A small network was trained on made-up records. Each row is its average activation on records with the value named, seen along a few directions.
Values that are neighbours, or in one group, have similar rows; names and order tell nothing.
In the rows, 500 means zero.
Strong random noise was added to every row along 6 fixed directions; ignore it. To show where, here is one row again and again, with new noise each time:
[473 550 617 427 535 531 438 522 472 431 529 539 568 533 582 489 494 395]
[552 535 485 525 504 460 439 497 509 429 529 506 467 490 498 528 516 497]
[627 379 417 574 589 580 418 534 557 545 486 372 488 492 382 525 619 454]
[386 645 734 380 412 475 503 572 387 497 517 590 524 502 615 494 495 409]
[460 569 579 453 581 560 415 558 455 435 531 518 419 611 643 463 606 250]
[599 465 577 451 472 505 427 396 501 303 533 480 774 402 381 575 465 573]
[577 478 491 502 564 524 405 484 537 403 526 473 551 505 476 518 530 451]
[466 594 608 486 346 401 533 649 459 694 464 508 361 420 441 524 557 549]


Field P:
p2: [625 362 564 464 544 548 397 508 565 442 493 337 687 422 308 538 605 548]
p18: [473 277 415 526 684 683 512 445 541 554 480 481 657 570 548 471 381 453]
p7: [508 646 441 440 523 299 395 695 731 572 498 504 106 509 468 351 601 493]
p20: [574 441 510 585 399 633 594 457 293 496 483 343 541 465 342 586 836 388]
p13: [484 599 469 419 355 349 509 372 521 311 502 578 509 519 442 552 490 453]
p14: [350 650 602 451 385 463 624 529 429 558 500 593 429 490 599 450 528 448]
p19: [478 419 585 375 562 524 378 639 588 555 469 415 367 549 443 413 650 353]
p12: [513 633 335 457 573 402 448 544 733 495 506 589 294 649 543 362 539 313]
p24: [538 454 531 463 521 368 430 497 615 441 500 521 612 408 445 515 290 752]
p21: [551 614 603 370 376 333 374 485 571 288 510 573 470 446 409 541 554 457]
p23: [412 607 708 356 414 522 513 597 467 699 435 528 520 589 453 480 611 290]
p11: [488 622 523 540 378 345 543 573 465 609 499 571 328 434 520 543 469 633]
p17: [548 532 542 467 444 507 491 607 518 642 454 428 410 428 376 483 666 483]
p5: [417 466 453 499 629 574 502 582 564 553 514 548 412 592 644 392 379 469]
p6: [603 408 399 664 391 482 581 392 412 506 467 442 487 418 362 633 518 623]
p1: [522 601 585 421 383 335 513 589 525 532 511 486 433 373 380 497 541 674]
p16: [646 489 258 598 563 486 455 379 649 446 489 439 498 532 363 530 587 485]
p9: [476 595 546 472 301 318 545 424 422 308 531 533 443 370 448 536 474 734]
p8: [600 472 376 524 466 356 408 467 663 386 468 517 391 426 370 521 468 612]
p3: [514 417 544 462 451 590 499 416 489 446 454 417 711 547 354 574 599 358]
p15: [454 387 321 582 489 493 651 544 637 847 435 513 551 451 423 477 263 773]
p4: [583 478 392 681 471 513 535 342 373 365 523 470 535 480 494 615 550 523]
p10: [424 545 628 279 446 429 495 600 648 563 421 570 578 448 389 415 493 447]
p22: [631 396 490 409 488 495 434 619 748 649 417 369 610 348 172 433 557 613]
Each value of P is a pair of two hidden parts, and every pair occurs once (6 first parts, 4 second parts).
Changing only the second part turns p5 into p10. p22 has the same second part as p5; what does that change turn p22 into?
> p14
Changing only the second part turns p6 into p21. p18 has the same second part as p6; what does that change turn p18 into?
> p8
Changing only the second part turns p20 into p1. p4 has the same second part as p20; what does that change turn p4 into?
> p2
Changing only the second part turns p19 into p13. p9 has the same second part as p19; what does that change turn p9 into?
> p15

Field E:
e3: [388 601 733 338 379 422 550 485 497 423 513 546 654 440 422 418 549 438]
e21: [533 582 420 527 461 311 447 371 564 258 545 587 425 569 535 570 383 525]
e13: [403 479 698 300 491 620 474 366 432 249 517 493 757 574 572 507 514 321]
e15: [453 629 505 454 445 456 552 534 569 582 469 634 498 477 539 441 422 540]
e6: [490 545 417 493 403 422 592 428 535 497 507 611 508 433 433 464 389 663]
e17: [428 433 660 482 469 531 570 705 467 920 400 420 535 463 426 525 482 554]
e1: [502 562 479 546 457 372 526 617 628 751 454 587 392 548 509 510 333 653]
e9: [468 447 476 512 643 578 543 550 562 747 500 509 684 536 528 468 351 585]
e14: [543 639 637 388 459 407 382 579 646 538 503 533 563 458 405 481 477 545]
e11: [514 392 538 401 650 708 531 533 511 588 467 392 761 560 436 455 543 435]
e19: [525 427 444 540 311 502 573 433 432 487 409 395 450 413 239 561 762 426]
e22: [584 466 392 556 582 469 464 529 631 420 511 444 372 420 430 444 517 572]
e10: [586 422 272 669 576 562 567 399 407 504 561 394 495 477 557 534 445 688]
e20: [535 607 269 667 743 354 339 537 672 425 593 698 178 652 856 427 239 545]
e16: [522 578 434 515 588 515 446 478 450 317 589 484 428 507 630 466 577 414]
e18: [509 514 531 408 411 330 409 428 572 286 529 525 526 435 393 495 495 562]
e7: [618 406 420 556 483 350 426 414 570 356 531 524 571 340 431 571 319 756]
e23: [559 649 434 510 480 402 483 465 608 463 526 673 496 520 560 482 368 521]
e5: [448 407 520 506 587 668 535 548 443 581 491 406 481 591 539 394 596 418]
e8: [546 552 366 701 318 337 626 458 441 581 483 585 341 433 490 630 440 647]
e24: [503 284 431 566 616 611 522 559 533 606 484 410 547 425 493 504 332 708]
e4: [616 456 478 619 528 543 525 462 437 517 534 489 576 394 467 582 432 759]
e12: [467 499 554 448 451 390 451 471 488 441 501 529 482 495 519 541 452 547]
e2: [425 569 549 408 384 519 473 442 398 322 489 545 499 541 535 582 552 289]
Each value of E is a pair of two hidden parts, and every pair occurs once (6 first parts, 4 second parts).
Changing only the second part turns e15 into e11. e2 has the same second part as e15; what does that change turn e2 into?
> e21
Changing only the second part turns e10 into e16. e14 has the same second part as e10; what does that change turn e14 into?
> e4
Changing only the second part turns e24 into e18. e7 has the same second part as e24; what does that change turn e7 into?
> e12
Changing only the second part turns e1 into e20. e3 has the same second part as e1; what does that change turn e3 into?
> e22
